A small network was shown many inputs. Here are its activations along a few directions, one row for each input.
Each table varies a few parts of the input and shows all the possible inputs, shuffled.
A made-up example of a description, with smaller parts first: one of 6 places along a line, together with either a single point or (one of 2 separate values, together with one of 5 places around a ring) or one of 11 places around a ring.
Shared parts are said once, and a part with two or three values counts as separate values.

Other details of the inputs vary at random and push rows far along two fixed directions, the same in every table; ignore that.

Rows:
R1: [ 13  14 -21  14  -7  51 -33   5 -24  -8 -15   3   4 -35]
R2: [ -6   2  15 -31 -10 -15  10  11  28  18  -1   0  -2  11]
R3: [-1 -8 10 12  0 -3  3  0  4 -3 18  1 -9 -1]
R4: [  6   3   4  -3 -10  13 -17  12   8   0  -4   7   8  -6]
R5: [  5  -6  22 -23 -14  -9  12  15  35   6   6  -7   6  11]
R6: [ -4 -13  20  -8   6 -40  18   0  27  -4   2  -5   8  36]
R7: [ -7   1 -12  17   8   6  -2 -12 -25   0   9   3 -15 -15]
R8: [  1   1  23  -3 -21  35 -17  28  22   5   1   1  -5 -18]
R9: [-10  -1 -17   8  23 -30  18 -24 -25  -2  -7   0   2  20]
R10: [ -8   4  24 -11 -16  18 -12  24  23  13   3   6 -11  -7]
R11: [  4  11 -10   3   1  31 -17   6 -10  -9 -23  -8  -2 -12]
R12: [ 16 -14 -22  38  23 -17  16 -31 -26 -39   9 -18   6  10]
R13: [  4  -4   0  -8   2 -19  17  -6   8  -2  11  -6  -2  10]
R14: [-11  15   7 -36 -14  13  -1  20  13  30 -17   4   0  -4]
R15: [-17  -3  11 -20   2 -45  12  -4   9  26   0  20  11  26]
R16: [ -9   9  17 -11 -17  30 -19  24  14  18  -6   7 -13 -17]
R17: [ -7  -4 -14  10  22 -30  14 -24 -17 -10  -3  -4   0  17]
R18: [  4  -8  -9  16  18 -26  14 -19  -9 -21   4  -9   2  20]
R19: [ -1   4 -36  38  20  15   1 -29 -60  -9  10   2 -15 -25]
R20: [ 12   0   1   5 -10  24 -20  11   4  -6  -3   2  10 -12]
R21: [ -4  -5 -11   7  12 -29   5 -20 -14   1   6  10   6   8]
R22: [  9  -7  -1  -2   2 -13  16  -7   6  -7  13 -10   1   6]
R23: [ 24   5 -14  21 -11  56 -31  10 -15 -20  -8  -5  11 -35]
R24: [-12   4  13 -34  -8 -17  10  10  24  23  -4   2  -2  10]
Description of these inputs: one of 4 separate values, together with one of 6 places along a line.
Q: The inputs of R5 and R2 match in every part but the place on the line of 6. If R23 is changed in the same way as R5 into R2, which row does it become?
A: R1
Q: Which other rows does R13 become when the choice among 4 separate values takes its other values? List them by row number.
A: R4, R10, R18

Rows:
R25: [-11  -3  29 -17 -10 -14   2  16  32  16   9  10  -4  12]
R26: [-13   3  16 -31  -4 -19   2  12  24  23 -14   6   1  17]
R27: [ -1 -11 -25  14  31 -51  33 -41 -27 -20   5  -9   5  27]
R28: [ 20  -3 -12  18   0  15  -1  -7  -8 -24   6 -11   3 -11]
R29: [ -7 -19  27 -11  -2 -51  23   0  33   7  26   3   3  29]
R30: [  3  -5 -18  22  13  -7   4 -21 -26 -12  10  -1   2  -7]
R31: [-17  16  19 -40 -21  22 -19  33  28  30 -24   8   0  -8]
R32: [  0  11  14 -12 -22  44 -30  31  18   6 -12   2   0 -21]
R33: [  7 -12  -7  27   6  -6  11 -17 -20 -12  29  -2 -12  -9]
R34: [ -4  -1 -21  21  11  -5   8 -21 -35  -2  12   5 -11  -7]
R35: [  5  -6 -43  43  34 -22  21 -49 -58 -22  24  -1  -8  -2]
R36: [ 21   9 -28  30   1  57 -29  -1 -32 -27  -8 -10  -4 -36]
R37: [ 12   7  13 -12 -22  47 -20  32  27  -5 -18 -14   6 -14]
R38: [-16 -15  30  -9  -2 -54  21  -2  25  16  25  12  -8  29]
R39: [ 19  12 -40  25  10  37 -12 -16 -46 -24 -12  -9   3 -25]
R40: [  3   7   7 -10  -8  24 -13  19  13   0 -24  -6  11  -3]
R41: [ -6 -15  24 -14   3 -52  22   0  35  -2   6  -3  10  43]
R42: [  2 -10  11   5   0 -10  10  -2  10  -1  22   1  -6   3]
R43: [  2  12 -17   5  -2  29 -15   3 -21   0  -8   0   0 -21]
R44: [ 11   1  12  -8 -16  32 -16  24  20   0  -4  -5   0 -13]
R45: [  2  12   9 -16 -19  47 -30  31  16  12 -26   2   4 -20]
R46: [-10   1  18 -28  -7 -17   1  15  25  21  -9   7   5  20]
R47: [ -8  -3   7   1   3 -11   4  -3   3   9   7   8  -2   3]
R48: [  7  10 -26   7   8  15  -4 -14 -26 -11 -16  -6   1 -12]
R49: [ -6  14  21 -38 -20  24 -15  37  32  18 -31  -1  11   6]
R50: [-16  -6  -2  -2  18 -50  26 -24  -5  12  14   8  -6  23]
R51: [ 8  3  7 -4 -9  9 -9 10 14 -7 -7 -3  5  0]
R52: [-12 -17   7   9  12 -54  27 -22  -5   8  25  11  -5  21]
R53: [  2  -3   3  -2   2 -17   7  -6   6  -2  -4   0  10  12]
R54: [  2  13 -37  28   8  38 -12 -17 -52  -6  -5  -2 -16 -38]
Q: Describe the family of inputs behind these rows.
A: one of 5 places along a line, together with one of 6 places along a line
Q: The inputs of R28 and R53 match in every part but the place on the line of 5. If R29 is changed in the same way as R28 into R53, which row does it become?
A: R30
Q: A walk changes only the place on the line of 6. It starts at R27 and steps to R48. List the rest of the walk in order.
A: R26, R31, R50, R54
Q: A walk changes only the place on the line of 5. It starts at R44 and steps to R36. List the rest of the walk in order.
A: R45, R46, R26
Q: Which other rows does R37 become when the place on the line of 5 takes its other values? List them by row number.
A: R27, R40, R41, R49
